These are the activations of a small neural network, seen along a few directions. Each row is one input.
In each table, some parts of the input vary, and every possible input appears once, in random order.
A made-up example of a description, with smaller parts first: one of 8 places around a ring, together with either a single point or one of 9 places around a ring or (one of 3 separate values, together with one of 4 places along a line).
Shared parts are said once, and a part with two or three values counts as separate values.
(in the rows, 128 means zero)

Other details of the inputs vary at random and push rows far along two fixed directions, the same in every table; ignore that.

Table:
row 1: [131 135 133 131 128 105 139 117 129 120 151 123]
row 2: [106 123  92 120  96  93 168 148 160 125 130 152]
row 3: [129  98 140 123 110 113 157 153 125 162  71 103]
row 4: [159 155 143 154 172 186  68 104 127 126 165 153]
row 5: [103 109 107 134 108  71 169 139 147 127 136 128]
row 6: [126 131 126 111 125 153 112 129  88 139  92 106]
row 7: [144 121 167 123 148 168  93 121  99 132 108 100]
row 8: [116 108 132 109 111 110 145 135  97 139  88  84]
row 9: [104 114 113 111 109  81 170 149 162 123 143 131]
row 10: [120 125 129 125 106 144 128 131 103 132 100 122]
row 11: [102 136  94 126  90  86 173 136 135 119 142 141]
row 12: [120  92 128 113 113 111 140 143 123 158  75  99]
row 13: [123 161 101 134 120 102 150 129 187 107 204 182]
row 14: [138 146 115 137 137 138 117 124 151 127 147 150]
row 15: [142 112 145 117 134 136 121 125 111 138  83  97]
row 16: [108 103 129 114 108 101 151 133  97 136  88  95]
row 17: [169 178 134 159 163 155 108 122 187 121 207 188]
row 18: [149 167 129 164 164 159  90 111 174 104 215 189]
row 19: [159 146 149 141 161 141 100 105 131 118 159 129]
row 20: [133 141 127 142 132 148 116 125 139 113 149 156]
row 21: [ 79  90 104 130  94  60 193 152 145 113 126 136]
row 22: [153 120 157 131 163 162  79 111  95 148 100  99]
row 23: [113 152  87 150 120  86 156 130 181 107 201 181]
row 24: [112 136 102 120 100 103 162 136 142 121 130 139]
row 25: [151 157 132 120 147 164  96 121 140 130 152 140]
row 26: [148 164 128 130 145 155 102 113 126 119 163 138]
row 27: [113 118 113 101 100 130 145 143 105 141  73 101]
row 28: [146 122 166 131 151 162  94 109  88 135 110 100]
row 29: [148 122 169 130 144 163  95 114  96 133 108 103]
row 30: [180 161 169 136 181 173  74  93 132 120 166 127]
row 31: [117 136 105 132 121 115 139 131 135 116 141 149]
row 32: [134 127 141 151 159 132 109 117 145 120 169 145]
row 33: [105 126  92 123  98  92 171 144 155 116 128 148]
row 34: [102 103 123 134 109  90 165 143 148 111 133 139]
row 35: [ 99 114 109 113 107  74 179 148 157 114 139 126]
row 36: [144 136 148 122 146 189  83 117  81 138 101 108]
row 37: [112 131 101 136 120 113 136 133 138 127 139 148]
row 38: [151 123 156 127 157 156  91 112  96 135 103 102]
row 39: [105  86 133 128 107 110 145 145 115 143  80 105]
row 40: [134 168 122 153 148 137 118 111 160  95 218 184]
row 41: [151 129 162 117 161 166  84 113  87 137 107  91]
row 42: [146 130 143 132 143 180  88 115  88 137  96 118]
row 43: [128 149 135 147 161 117 126 119 172  90 225 168]
row 44: [ 97  98 104 116  95  64 186 153 163 126 122 133]
row 45: [125 130 125 118 116 143 120 124  88 139  93 110]
row 46: [134 119 121 118 119 147 114 135 118 158  83 116]
row 47: [116 124 128 118 111 149 126 138 107 131 101 119]
row 48: [118 116 111 117  96 121 145 135  96 142  73 106]
row 49: [119  96 128 117 115 110 143 138 118 149  74  95]
row 50: [142 116 150 112 128 137 118 124 110 148  94  97]
Each input here is: one of 2 separate values, together with either a single point or (one of 4 places along a line, together with one of 6 places along a line).
Changing only the choice among 2 separate values turns row 24 into row 30. The same change can be made to row 46. Which row results?
Answer: row 12
Changing only the choice among 2 separate values turns row 23 into row 5. The same change can be made to row 37. Which row results?
Answer: row 22
Which other rows does row 16 become when the choice among 2 separate values takes its other values? List them by row number.
Answer: row 45
Which other rows does row 6 become when the place on the line of 6 takes its other values? List them by row number.
Answer: row 25, row 26, row 27, row 36, row 47
Start at row 35 and move only the place on the line of 4, one step at a time. The first step leads to row 30. Which rows follow, in order?
Answer: row 15, row 49
Which other rows does row 38 become when the place on the line of 6 takes its other values? List them by row number.
Answer: row 15, row 19, row 21, row 34, row 44

Table:
row 51: [120 129  90 117  87 134 141 143 122 166  70 132]
row 52: [ 95 161  81 122  86  73 188 134 168  76 194 174]
row 53: [202 134 165 130 188 181  56 102 118 168  87  92]
row 54: [140 160 125 171 158 168  89 107 151  93 198 198]
row 55: [121  90 141 117 117 122 151 158 142 149  77 104]
row 56: [118 126 101 114  81 143 140 155 120 160  77 131]
row 57: [110  93 151 128 122  87 158 125  88 130 104  81]
row 58: [151 145 163 141 190 135  90  97 161  93 219 142]
row 59: [168 189  97 150 162 156  89 107 170 121 189 183]
row 60: [ 72 140  75 127  98  72 179 135 163  78 205 175]
row 61: [162 156 166 133 189 143  95 111 166 103 213 150]
row 62: [163 121 195 138 187 174  54  92  72 136 118  76]
row 63: [ 85 116 109 124  96 115 140 130  71 123 101 106]
row 64: [134  98 128 118 114 106 148 143 146 173  73 106]
row 65: [110 132 119 124 114  48 191 133 191  85 195 149]
row 66: [107 122 103 116  90 149 146 158 117 142  74 128]
row 67: [100 125 108  98  95 130 147 146  91 129  90 116]
row 68: [131  94 139 115 108 116 147 155 144 169  80 105]
row 69: [173 105 193 152 184 194  55 103  97 142  94 107]
row 70: [ 96 123 113 126  95 114 154 125  64 123 102 105]
What do these inputs look like to the network?
Answer: one of 2 separate values, together with either a single point or one of 4 places along a line or one of 5 places along a line
Changing only the choice among 2 separate values turns row 67 into row 61. The same change can be made to row 51. Which row results?
Answer: row 64
Which other rows does row 68 become when the place on the line of 4 takes its other values? List them by row number.
Answer: row 53, row 55, row 64
